A small network was shown many inputs. Here are its activations along a few directions, one row for each input.
In each table, some parts of the input vary, and every possible input appears once, in random order.
Descriptions start from the smaller parts, as in this example, which fits no table here: one of 6 places along a line, together with either a single point or (one of 2 separate values, together with one of 5 places around a ring) or one of 11 places along a line.
Shared parts are said once, and a part with two or three values counts as separate values.

A family of inputs:
r1: -36; -5; -2; 17; 61; 6; 15; -3; 1; -31; -14
r2: 4; -6; -29; 37; 32; -22; 16; -14; 23; -34; -8
r3: 5; 7; -11; 15; -47; -3; -27; 19; 32; 23; -22
r4: -11; -9; 16; -32; -56; 0; 3; -51; -49; 56; 72
r5: -42; -10; 8; 13; -9; 18; 4; 38; -27; 3; -32
r6: 14; -4; 16; -24; -33; 4; -18; 47; 15; 34; -4
r7: 0; -10; 40; -18; -23; 26; 14; 35; -12; 2; -27
r8: 32; -4; -9; -21; 37; -9; -17; 2; 16; -8; 0
r9: 6; 49; -3; -28; 7; -19; 10; -72; -46; 13; 76
r10: 26; 1; -19; 29; 26; -27; -21; -21; 33; -14; -10
r11: -13; -5; -22; 24; -42; -1; 2; 26; 10; -9; -21
r12: 15; -4; 16; -11; 48; 27; 18; -7; 4; -35; -11
Changing only one part turns r5 into r1. The same change can be made to r4. Which row results?
Answer: r9
Describe the family of inputs behind these rows.
Answer: one of 2 separate values, together with either a single point or one of 5 places around a ring
Which other rows does r2 become when the choice among 2 separate values takes its other values? List them by row number.
Answer: r11

A family of inputs:
r13: -17; 19; -15; 15; -68; -13; 13; -23; -21; 27; 45
r14: 15; -10; 28; -17; -89; 16; 7; -11; -8; 44; 23
r15: -20; 0; -35; 42; -37; -5; 3; 23; 29; -23; -30
r16: -5; -14; 22; -21; 22; 33; 5; 81; -3; -8; -53
r17: 45; -9; 16; 7; 46; 9; 14; -2; 44; -43; -28
r18: -11; 48; -9; -22; -19; -13; -11; -2; -23; 32; 40
r19: 26; 0; -29; 1; -14; -41; -37; -45; 1; 42; 44
r20: 25; 27; -14; 6; -7; -15; -37; 50; 35; -6; -42
r21: -12; -10; -47; 38; 34; -34; -21; 4; 47; -12; -15
r22: 19; 16; -7; 10; -88; -16; -7; -21; -14; 34; 38
r23: -40; 12; 10; 12; 36; 27; 1; 57; -10; -17; -61
r24: -20; 5; 6; 34; 82; 16; 34; -9; -5; -69; -33
r25: -19; -25; 34; -27; -66; 16; 34; 2; -47; 31; 25
r26: 47; 15; -23; 23; 45; -33; 5; -22; 41; -50; -21
r27: -15; 5; 43; -67; -15; 20; 6; 25; -48; 33; 24
r28: -17; -39; 17; -33; 7; 1; -7; -16; -30; 33; 44
r29: 16; -5; -25; 37; -58; -11; -18; 26; 40; -17; -38
r30: -10; 4; -37; 6; 4; -34; -18; -45; -6; 33; 53
r31: -10; -54; 2; 11; 41; 8; -6; 40; 19; -9; -29
r32: 18; -30; 8; 19; -56; 24; 0; 40; 43; -4; -53
r33: 11; 20; -32; 29; 63; -22; 23; -23; 31; -59; -10
r34: 18; -24; 10; -24; -14; -5; -30; -31; 6; 48; 38
r35: 26; 1; 21; -13; -4; 22; -21; 66; 38; 6; -54
r36: 7; -3; 28; -47; 34; 21; 33; -45; -45; -20; 51
r37: 24; -15; -37; 32; 16; -44; -41; 5; 56; -4; -25
r38: -11; 30; -25; 12; 14; -7; -17; 47; 26; -12; -33
r39: -13; -45; 8; 12; -31; 31; 28; 55; 1; -16; -54
r40: 14; -21; 18; 3; 70; 24; 37; 15; 3; -61; -23
r41: -23; 22; 15; -11; 47; 14; 30; -65; -52; -28; 38
r42: 49; 33; -19; -15; 13; -26; 6; -76; -14; -5; 50
r43: 13; 37; -27; -8; 31; -18; 24; -75; -21; -16; 59
r44: -45; 30; 29; -29; 1; 15; 2; 4; -55; 24; 13
r45: 19; 20; 36; -57; -38; 17; -19; 12; -10; 47; 21
r46: 22; -40; 0; 16; 18; -5; -30; 23; 59; 5; -33
r47: -48; -18; -2; 43; -15; 26; 22; 31; -6; -26; -61
r48: -43; -26; -10; 41; 53; 2; -8; 17; 12; -17; -38
r49: -51; 1; 21; 8; -49; 11; 28; -19; -53; 21; 15
r50: 25; 46; -1; -28; -39; -18; -31; 0; -16; 40; 33
r51: -46; -12; 3; 2; 20; -4; -8; -36; -36; 25; 32
r52: 41; 10; 21; -39; 12; 13; 11; -60; -7; -1; 45
Describe the family of inputs behind these rows.
Answer: one of 2 separate values, together with one of 4 places along a line, together with one of 5 places around a ring
Changing only the choice among 2 separate values turns r51 into r48. The same change can be made to r25. Which row results?
Answer: r39
Changing only the choice among 2 separate values turns r52 into r17. The same change can be made to r27. Which row results?
Answer: r16
Which other rows does r32 become when the choice among 2 separate values takes its other values? List them by row number.
Answer: r14
Which other rows does r26 become when the choice among 2 separate values takes its other values? List them by row number.
Answer: r42
